[33.49, 137.94, -34.89, 111.80, 83.01, -119.21] >> 83.01
[-0.14, -0.08, 0.10, 0.02, -0.02] >> 0.02
[-0.1, -0.8, -1.3, -0.2, 1.5] >> -0.2
[-185.65, 106.81, -161.59, 136.43, -66.93, -103.33] >> -66.93
[177.28, -116.31, -147.62, 118.42, 119.44, -124.80, 181.32] >> -124.80
[-35.783, 33.618, 106.334, 68.450, -124.473, 29.945, -83.345] >> 29.945
[-0.166, -0.177, 0.096, -0.163, -0.024, 0.149] >> -0.024
[-0.07, -0.15, 0.02, 0.15, -0.08] >> 0.15
[-0.12, 0.16, 0.16, -0.05] >> 0.16
---
[  9  51 -20  54  35]	35
[ 5 64 46 -9  1]	5
[-60  12  51 -24 -26]	-24
[57 56 53 77 72]	57
[ 17 -57  32  19 -21]	17
[-30 -43 -42 -40 -58]	-42
---
[[75 62 50 68 13 60 68]
 [42 49 52 47 67 51 42]] out 67

[  1  48  22 -45 -40] out 22

[9778 8712 5333 8170 2995] out 5333

[254 250   3  63  58 140] out 63

[ 166  315 -753 -625  522  209] out -625

[8805 2802 6646 2399 5421] out 6646
---
 595   416  -744   369 -> 416
-29   41  -27  -40  -35   16  -39 -> 41
7  3  2  3 -> 3
734  480  371  344  215  556  820 -> 480
79  21  64  11 -> 21
688  558  806  109  796  679  671 -> 558
7  8  3  1  9 -> 8
---
[[-29  14   2 -20]
 [-36  77   2 -22]
 [-26  12 -14 -17]] -29, -17

[[-30   9  44 -26  16]
 [ 29 -26 -19  51 -29]
 [-62   2 -27  33   5]] -30, 5

[[ 48  16  63 -16 -25]
 [ 48  16 -51 -18 -25]] 48, -25

[[ 72   8  -9  71 -27  51]
 [ 77 -14   5  59 -18  39]] 72, 39

[[-34 -23  17 -40 -41  17]
 [ -4   4  26 -67  36  -5]] -34, -5

[-22 -26 -13  76] -22, 76

[-46  38   3 -77] -46, -77

[ 26   8 -66 -64] 26, -64

[-36 -72 -14  69 -38] -36, -38

[ -6 -24  76  69 -61  65] -6, 65
---
147.3,5.1,-106.4,-142.5,92.3 value 147.3
-0.15,-0.09,0.05,-0.14,-0.08,0.15,-0.01 value -0.15
8.7,-15.2,19.0,10.9,-12.4,16.4 value 8.7
1.337,-1.145,-0.567,-1.521,-1.112,-1.371,0.524 value 1.337
0.06,-0.10,-0.14,0.12 value 0.06
12.05,-165.56,169.61,3.07 value 12.05
46.1,-140.9,-154.1,131.4,183.8,150.2 value 46.1
---
[[-21  29 -20  66  32 -32]
 [  6 -57 -34 -58 -64  -1]
 [-28   1   6  -4  -2 -29]] Out: -4

[[-21 -26 -14  24  64  37]
 [ 18 -45  -5 -18  44  25]] Out: -18

[ 68 -34  14  -8  57] Out: 14

[[-50  24  -4   7  28]
 [-45  13 -24   9  15]
 [-72  -7 -34  25 -14]] Out: -34

[[ -3   3   5  57  31]
 [ -1   4 -39  -6 -18]
 [  1  -9 -11  15  47]] Out: -11

[ 28  -1  -9   3  44 -59   2] Out: 44

[ 35  53 -22   7  19 -48  71] Out: 19

[ 46 -68  67  70] Out: -68

[ 6  0 23 17 70  2] Out: 17
---
[[ 15 -32 -30 -23  -5 -13 -26  30  30 -22 -28  29 -23]
 [-21   0   2 -11   9  -9   0   3  -2   2  -2 -17  16]
 [ 12   5   5  22 -13  13   8 -19 -15   5   5  -2 -10]
 [ -6   7  11   5  -7   5  11 -11 -20  10   3 -21   3]
 [  3  12  30   6  -4  -7  26 -19 -15  30   7 -16   9]
 [ -3  14  17  12  -1   9  21 -17 -15  18  14  -3   7]
 [ 38 -26  17   1 -57  27  23  -5 -37  30 -37 -25 -37]
 [ 31 -15  -6  18 -28  18   1 -11 -11   0 -10  19 -33]] Answer: 29

[[ 25  -7 -33  15 -34  -2 -14   5  -4 -76   7  11]
 [-14  -1  26 -16  28   2  10  -9  -4  41  -4  -7]
 [-11   8  15  -9  14  -6   4 -12  -3  35  13  -7]
 [-12   6  18 -11  17  -4   6 -12  -4  36  10  -7]
 [  6  12 -18   8 -12  -7 -12  -3  -3 -20  14  -3]
 [ 18   0 -31  12 -28  -1 -13   4  -6 -55  11   5]] Answer: 7

[[ 15 -12  12 -18  -7 -11  20  16 -70 -21  15  73 -38 -20]
 [  1  17  -7  12  21 -22  15 -13   5  32  13  39  60   8]
 [ -4  -3  -5  14 -20  17  53  24  55 -12  -7 -20  15 -34]
 [ 15  24 -35   0 -16   9 -18  -1 -18  13 -28 -33 -20  41]
 [ -2  20 -26 -28  -2  25  21   3  62   4 -31 -13 -38  12]] Answer: -38

[[ -8 -33  -5  23  34  18  26 -52 -23  -2]
 [-10 -49  27 -17  29 -14 -31 -32 -45 -13]
 [-12  32 -28 -19  24 -47  15 -11  20  40]
 [  1  37   3   6 -18  -5  14  -7  59  -9]
 [-31  23  33  19  -6  -7 -17 -17 -18  -4]
 [ 10 -19  20   2 -45 -32   5   2 -25  -3]
 [-20 -26  26  -5 -49 -31   4  -1 -33 -10]
 [ -5 -48   5  46 -30  44  18 -12  31 -27]
 [-12 -23 -46 -12  44   1 -29  16  -2  37]] Answer: -23

[[ 19 -32 -22  54 -16 -27  -6 -15  14   3 -21 -67  41 -18]
 [-24  -2  -1 -25  -6  -9  24  11   2  29  21  -8  49  30]
 [ 14 -10 -21 -12 -35  10 -49   1  15  -4 -20  26  15  40]
 [ 30   3 -15  -4 -47 -28  31  -2 -21 -11  10 -25 -31  56]
 [ 32  25  21 -24   8 -26  21   5  27 -34 -51  -3  15 -22]
 [ 27 -31 -34 -41 -15  -6  -7   1  -9  17  20  18  24 -10]
 [  1 -41  -9  24   0   1  29 -40   5  14 -20  12 -11  18]
 [-36 -10  31  19  17  27   1   3   1 -33  18   2  13  17]
 [ 27  15  -7  -5 -14  36  -8 -49 -16   5  -9 -23  -7  17]] Answer: 41
---
Input: [ 24 -48  15 -71  -9 -45]
Output: -48
Input: [-35 -60  15  65 -43]
Output: -60
Input: [ 57  54 -60 -34]
Output: 54
Input: [-57  37 -12  -5 -42  -8]
Output: 37
Input: [-67 -19  34  64  20 -29]
Output: -19
Input: [-22   5 -68  46]
Output: 5
Input: [-62 -34 -42  -8  49]
Output: -34
Input: [-12 -54 -21 -53 -31 -70]
Output: -54
Input: [-58  53  50 -25]
Output: 53
Input: [ 48 -12 -72 -43 -22  14 -14]
Output: -12
---
Q: [ 11.86 -12.81  10.94  16.45  10.34]
A: 11.86
Q: [-1.52 -0.48  0.95  1.51  1.44 -0.81 -0.28]
A: -1.52
Q: [-0.055 -1.661  1.880  0.511 -1.452 -0.076]
A: -0.055
Q: [-104.37   93.67   73.80   56.47]
A: -104.37
Q: [-171.71  108.77  -19.68  -86.67]
A: -171.71
Q: [ 0.00 -0.03 -0.10  0.06 -0.01  0.11  0.08]
A: 0.00
---
array([[-13,  35,  28,  59, -58],
       [ 31, -17, -61,  32, -50]]) | 31

array([[ 55, -62,  16,  45],
       [ -4,   4,   0,  -1]]) | 45

array([ -2,  13,  58,  37,  43, -52]) | 13

array([-53, -55,  31,  12,  -6]) | -53

array([[ -6,  26,  10, -66,  -6,  57,   9],
       [-20,  60,  76,  35, -44,  26, -16],
       [-35, -37,   5, -25,  -5, -10,  64]]) | 5

array([-31,   5, -58, -13,  36, -62]) | 5
---
[[ 21  65  30  -5 -17  24  -4]
 [-10  34 -10  -6 -32  -2   2]
 [ 13  24   4  16   4  -6  34]] ans = 13

[ -2 -75  40  19] ans = -2

[30  2  4 57 14 41 -1] ans = 30

[[ 53 -62  18  12  70 -53 -64]
 [-39 -22  35  54 -20  16  22]] ans = -39

[-51  19  52   4  16 -70] ans = -51

[ 46 -25 -46 -71 -20   5  37] ans = 46

[ 7 27 56 21] ans = 7

[ -8 -27 -49 -66  40  43] ans = -8

[-24 -36 -53  -7  10 -37  60] ans = -24
---
[ -4 -27 -61  15   2] yields -27

[[  3   1  73 -24  41 -30 -56]
 [-19  33 -19  55 -31  -7  -6]] yields 55

[-32  32  53  67 -47  44] yields 53

[[ 10  10 -35 -22  16 -28  59]
 [-27 -51 -32 -61   3  35  -8]
 [ 47  41  27 -24 -29  48 -42]] yields -24

[[ 14  50   2  11  12 -40]
 [-16   9  12 -15 -14  58]
 [ -4 -10   5   0 -29  40]] yields 5

[[ 58   5  -6  24 -52]
 [-30  19  56 -43  46]
 [ 34  -9   3  17 -37]] yields -9

[64 22  6 43] yields 64

[ 71  44  -3 -14] yields 71

[[ 10 -13 -67 -40 -33  28]
 [ 43   5 -65 -28 -41  33]
 [-45  -1 -32  12   0  21]] yields -32
---
-0.830	-0.770	-1.554	-1.472	-0.549
0.200	-2.101	-1.947	0.967	1.254
0.520	-1.580	-0.462	2.038	1.106
out -1.554

-129.56	-139.42	-155.20	125.37	143.46	166.53	159.25 out 143.46

0.065	-0.156	0.164	0.092 out -0.156

5.116	0.616	11.192	-18.914	-9.655
-10.293	9.637	-19.667	-19.069	-21.858
-20.315	0.189	20.357	7.082	-18.753
out 11.192

0.053	0.113	-0.111	0.149 out 0.113

0.179	-0.161	0.096	0.083 out -0.161

2.10	0.84	-0.93	0.40	1.32	1.56
1.01	0.94	0.07	0.09	-1.32	0.38
out 0.40
